These are the activations of a small neural network, seen along a few directions. Each row is one input.
In each table, some parts of the input vary, and every possible input appears once, in random order.
A made-up example of a description, with smaller parts first: one of 5 places around a ring, together with either a single point or (one of 2 separate values, together with one of 4 places along a line) or one of 11 places around a ring.
Shared parts are said once, and a part with two or three values counts as separate values.

Other details of the inputs shift rows strongly along two fixed directions, in all tables alike. That doesn't count.

Table:
R1: [-18  21 -20  38   7  18 -12   9  21  25 -10  -7  -2   5]
R2: [  6 -20   0 -34  28 -24  15 -12   0   1  -8 -11   5  12]
R3: [  4   4  13   2 -38   0   0  -6 -20 -20  25  15 -10 -25]
R4: [ -5  -1  -7  20 -25  29  -9   8   7  23   7  15  -7 -25]
R5: [ 6 17  1 -7  1 37 -8  4 10 11  3  9 -8 -8]
R6: [ 10 -20  20  25 -61  -6   6   9 -23   9   1  30 -16 -23]
R7: [-21  -9 -12  13  34 -31  -8   5  -6  -5 -24  -8  12  20]
R8: [-25  12  -8 -35  58 -20  12 -13   6 -25  -6 -32  14  27]
R9: [  8 -31  17 -14  -7 -17  12  17 -26  -1  -7  17  -8  -3]
R10: [ -9 -32  30 -35 -26  -7  31  15 -16  -1  10  20  -3 -27]
R11: [-40  23   5  20  41 -35 -12   9   5 -23 -18 -27  12  30]
R12: [-18  10  -1 -18  50 -29   3   3  -5 -35  -3 -28   6  29]
R13: [ 37  24 -32   9   2  56 -15 -11  31  18   5  -1   5   6]
R14: [  8 -35  26  -2 -29 -47   6   3 -26 -19   9   9  -4 -13]
R15: [-12 -18  41 -45 -13 -15  22   3 -23 -16  11  13  -1 -18]
R16: [  6 -39  21 -31 -23  -6  26   2 -17   3  -3  22  -2 -17]
R17: [ -5  -1  -2 -36  52 -31  13 -12  -7 -15  -5 -31  22  32]
R18: [ -3  30 -23  25  -3  54 -29  -6  34  19  -1   3   0 -11]
R19: [ -5  22 -12  28  22 -22 -11  -7   2 -10  -6 -31  14  32]
R20: [ 26  17 -23  22 -25  37 -20 -14  15  11  12   4   5  -9]
R21: [ -6   9 -21   5  23  33  -5  14  26  21  -9  -1   1   4]
R22: [  1  20   6  17 -35   5  -3  -9 -16   0  18  -3 -22 -11]
R23: [ 25  23 -34  44  -9  33 -22 -16  36  31  -7   3  -6   3]
R24: [ 30 -25  16 -12 -23 -10   9   4  -9  -5   7  21  -8 -12]
Description of these inputs: one of 4 places along a line, together with one of 6 places around a ring.
Changing only the place on the ring of 6 turns R9 into R21. The same change can be made to R6. Which row results?
Answer: R1
A walk changes only the place on the ring of 6. It starts at R8 and steps to R15. List the rest of the walk in order.
Answer: R10, R16, R2, R17
A walk changes only the place on the line of 4. It starts at R17 and steps to R13. List the rest of the walk in order.
Answer: R20, R19
Which other rows does R14 become when the place on the ring of 6 takes its other values? List them by row number.
Answer: R3, R4, R7, R18, R20

Table:
R25: [ 2 -2 -1  2  0 -8 -1 -2 -3 -6  1 -2  2  2]
R26: [ -2  14 -13   8   4  18  -9  -4  12   5   0  -2   1  -1]
R27: [ 17  -9   7 -18 -30  24  10  -5   0  11  11  18  -8 -21]
R28: [  2  -8   3   4 -15   2   0   3  -3   4   2   9  -2 -10]
R29: [ 0  8 -7  8 -8 19 -3 -2 10 13  0  4 -4 -6]
R30: [  2  13 -17  13  -4  32 -11  -4  20  16  -1   5  -2  -7]
R31: [-18   7 -17   5  55 -27  -5  -2  10  -6 -21 -27  15  34]
R32: [  2  -9  14  -4  -6 -21   6   5 -16 -13   4   1  -2   1]
R33: [  9  23 -21  15  -4  44 -14  -5  24  19   1   5  -3  -5]
R34: [ 14  -7  18  -3 -39   5   5   2 -15  -3  16  16 -11 -19]
R35: [-13 -11  24 -10  -5 -33  11   6 -25 -17   5  -5  -3   0]
R36: [ -7   4   2  -1  12 -15   1  -2  -3  -8  -1 -11   4  11]
R37: [-5  6 -3  6  4  8 -4  4  5  4 -3  1 -1  0]
R38: [  1 -15  16  -4  -6 -24   7   7 -19 -10   1   3  -3   0]
R39: [ -2   8 -16 -12  35  12  -2  -3  19   4 -10 -10   9  15]
R40: [  7 -14  11  -1 -22  -8   4   1 -13  -3   6  11  -5 -11]
R41: [ -9 -12   8 -25  22 -22  10   1  -8 -14  -3  -8   8   8]
R42: [-4 -6  4  2 -3 -8  3  3 -4  3 -3  0 -1  0]
R43: [-1  2 -6  7  5  6 -4  4  6  7 -6  1  1  3]
R44: [ 1  9 -7  5  4  5 -6 -5  6 -2  1 -4  3  2]
R45: [ 3 -1  1  2 -1 -8  2 -3 -3 -3  0 -4  1  4]
Changing only one part turns R38 into R31. The same change can be made to R34. Which row results?
Answer: R36
Describe the family of inputs behind these rows.
Answer: one of 3 separate values, together with either a single point or one of 6 places around a ring
